A small network was shown many inputs. Here are its activations along a few directions, one row for each input.
Each table varies a few parts of the input and shows all the possible inputs, shuffled.
Descriptions start from the smaller parts, as in this example, which fits no table here: ring(8) and (point or line(9) or (values(3) and line(4))).
Shared parts are said once, and a part with two or three values counts as separate values.
In the rows, 128 means zero.

Other details of the inputs vary at random and push rows far along three fixed directions, the same in every table; ignore that.

Table:
row 1: [107  82 137 145 130  89 149 150 152 116 153 137 105]
row 2: [ 91  76 153 153 146  85 148 177 173  85 165 132  78]
row 3: [ 78  81 173 145  91 104 166 170 165 194  81 152 130]
row 4: [132 144 136 119 123 115  72 131 140 107 123  76 108]
row 5: [139 103  91 134 149 135 156  96 113  99 184 155 130]
row 6: [173 180  88  99 144 152  83  85  79  82 140  99 142]
row 7: [118 109 126  89 100 136 197 102  94 180 119 203 166]
row 8: [ 57  64 194 140 100  96 171 177 166 162  84 175 121]
row 9: [122 108 127 100 110 137 196 112 106 169 131 203 153]
row 10: [129 106 103 124 155 130 160 100  95  62 186 172 140]
row 11: [138 176 130  95  85 169 114  99 105 192  72 127 159]
row 12: [166 176  89 126 158 158  69 104  91  66 138  94 141]
row 13: [131 139 132 132 130  94  72 155 161 130 101  66  97]
row 14: [187 206 122 141 167 161 103 114 106  86 163  81 142]
row 15: [127 149 141 137 136  96  60 168 156 109 104  63  87]
row 16: [170 176  86 121 153 156  71  93  80  70 136 100 146]
row 17: [107 131 162 128  82 100  92 156 135 211  30  99 134]
row 18: [160 181 103 120 135 170  89 102 114  99 138  89 128]
row 19: [123 138 140 149 134 111  68 157 175 129 103  61  82]
row 20: [104  74 139 151 143  88 132 147 166 100 161 124  88]
row 21: [154 144 129 151 181 142 215 116  98  73 211 187 150]
row 22: [ 69  66 188 120  96  78 164 159 144 167  85 176 120]
row 23: [123 117 117 122 101 161 198 110 109 184 124 188 164]
row 24: [ 89  72 151 144 133  99 147 149 163  91 171 143 109]
row 25: [163 169 112  91  96 164 112  81  87 206  71 125 166]
row 26: [120 114 118 135 139 157 161 112 134  89 181 151 127]
row 27: [175 180  78 114 149 155  89  94 115 119 144  89 126]
row 28: [ 92  76 153 143 129  95 140 147 158  94 158 137 104]
row 29: [140 116  92 142 156 160 163 102 133  91 194 150 119]
row 30: [173 201 130 123 110 157 141 122  94 220  71 127 183]
row 31: [138  99  92 145 160 149 159 106 129  83 198 152 129]
row 32: [123 138 144 122 137  92  65 153 152  98 103  71  90]
row 33: [ 87  77 157 155 135 106 135 157 173  91 158 133 104]
row 34: [126 120 115 107 103 147 196 103 113 188 129 190 163]
row 35: [133 124 106 124 157 139 162 108 124  64 185 164 115]
row 36: [129 109 112 121 137 137 159  98 114  86 188 160 130]
row 37: [123 119 117 115 131 141 162 106 133 109 171 154 126]
row 38: [153 176 116 104  95 175 111 108  80 186  66 136 166]
row 39: [171 175  77 130 136 152  86 104  94 122 125  94 152]
row 40: [139 133 158 123 114 148 250 119  74 203 132 225 194]
row 41: [101 111 137 107 105 160 208 106 103 158 118 215 162]
row 42: [104 129 176 103  78  90  89 157 129 208  25 102 131]
row 43: [ 85  78 161 150 148  90 145 170 179  73 157 137  74]
row 44: [132 119 107 107 132 144 167  95 122 102 181 158 136]
row 45: [152 169 114 102  94 168 105 103  68 192  57 137 188]
row 46: [120 135 137 151 123 104  69 165 157 137  86  70 110]
row 47: [170 164  85 124 150 140  71 106  80  82 143  93 139]
row 48: [ 97  88 145 159 135  97 150 170 177 116 154 127  89]
row 49: [123 126 140 147 139  89  55 169 143  98 106  71 103]
row 50: [195 189 101 154 187 155 109 117 122  95 176  80 126]
row 51: [111 131 166 118  82  97  89 154 146 210  34  94 126]
row 52: [158 169 111  90 100 158 113  88  99 207  73 122 164]
row 53: [100 123 175 137  85 121  85 161 163 217  25  91 124]
row 54: [ 83  86 161 136 137  81 145 165 175  99 140 137  86]
row 55: [103  99 139 148 134  95 149 160 171 122 150 129  97]
row 56: [120 105 118 138 143 154 162 117 135  79 187 155 131]
row 57: [127 133 139 146 145 100  65 159 181 115 116  58  76]
row 58: [129 126 139 135 136  89  60 158 136  98 111  70  98]
row 59: [118  98 119 118 107 149 182  99 109 180 121 185 165]
row 60: [173 178  77 132 154 165  77 116  92  77 145  91 141]
Each input here is: ring(5) and (point or ring(11)).
Changing only the ring(5) part turns row 1 into row 58. The same change can be made to row 34. Which row results?
> row 9
Changing only the ring(5) part turns row 46 into row 33. The same change can be made to row 13. Which row results?
> row 44
A walk changes only the ring(11) part. It starts at row 41 and steps to row 8. List the rest of the walk in order.
> row 12, row 16, row 10, row 22, row 6, row 32, row 54, row 35, row 43
Which other rows agree with row 59 in the ring(5) part? List them by row number.
> row 5, row 19, row 20, row 25, row 27, row 29, row 31, row 50, row 52, row 53, row 57

Table:
row 61: [ 90  84 164 171 149  85 111 183 214  87 160  88  60]
row 62: [109  94 128 120 107 145 208 111 134 176 144 192 151]
row 63: [141 142 124 151 162 134 100 135 153  67 170  89 101]
row 64: [ 89  48 152 164 177 102 226 157 176  32 249 190  87]
row 65: [ 98 104 167 140 107  77  88 179 167 177  59  93 104]
row 66: [118 136 146 112  79 122 104 142 130 225  37 112 138]
row 67: [167 184 121 113 132 148 109 109  78 127 113 119 159]
row 68: [104  94 131 107  85 139 210 111 123 221 104 200 162]
row 69: [129 147 156 138 141 114 112 151 132 113 122 114 119]
row 70: [164 177 110 122 145 145 117 115  85 109 132 123 148]
row 71: [157 173 110 132 136 170 109 110 115 113 134 107 141]
row 72: [118  94 120 121 122 142 203 100 136 149 168 187 142]
row 73: [153 177 122 126 131 162 114 117 105 126 111 119 145]
row 74: [167 153  71 121 151 156 123  89 109 107 172 112 133]
row 75: [156 182 123 120 129 154 122 119  92 138 106 128 154]
row 76: [126 137 147 120  99 112  87 140 129 195  49  97 132]
row 77: [162 170 111 119 132 134  93 118  86 121 111 105 150]
row 78: [120 105 129 111 116 132 210 102  85 160 137 208 173]
row 79: [ 70  68 192 154 111  47  93 206 211 169  73  86  67]
row 80: [ 95  66 140 128 111 112 204 132 121 158 139 199 147]
row 81: [116 112  98 120 149 117  54 118 140  13 170  86  85]
row 82: [128 127 140 136 126 101  79 147 131 139  92  90 119]
row 83: [157 170 100 124 124 176 121 100 113 138 131 119 144]
row 84: [138 127  70 104 151 147  75  82 105  13 187 108 109]
Describe the family of inputs behind these rows.
> values(2) and (point or ring(11))
Changing only the values(2) part turns row 80 into row 82. The same change can be made to row 81. Which row results?
> row 84
Change only the values(2) part in row 76. List by row number the other rows that result.
> row 65
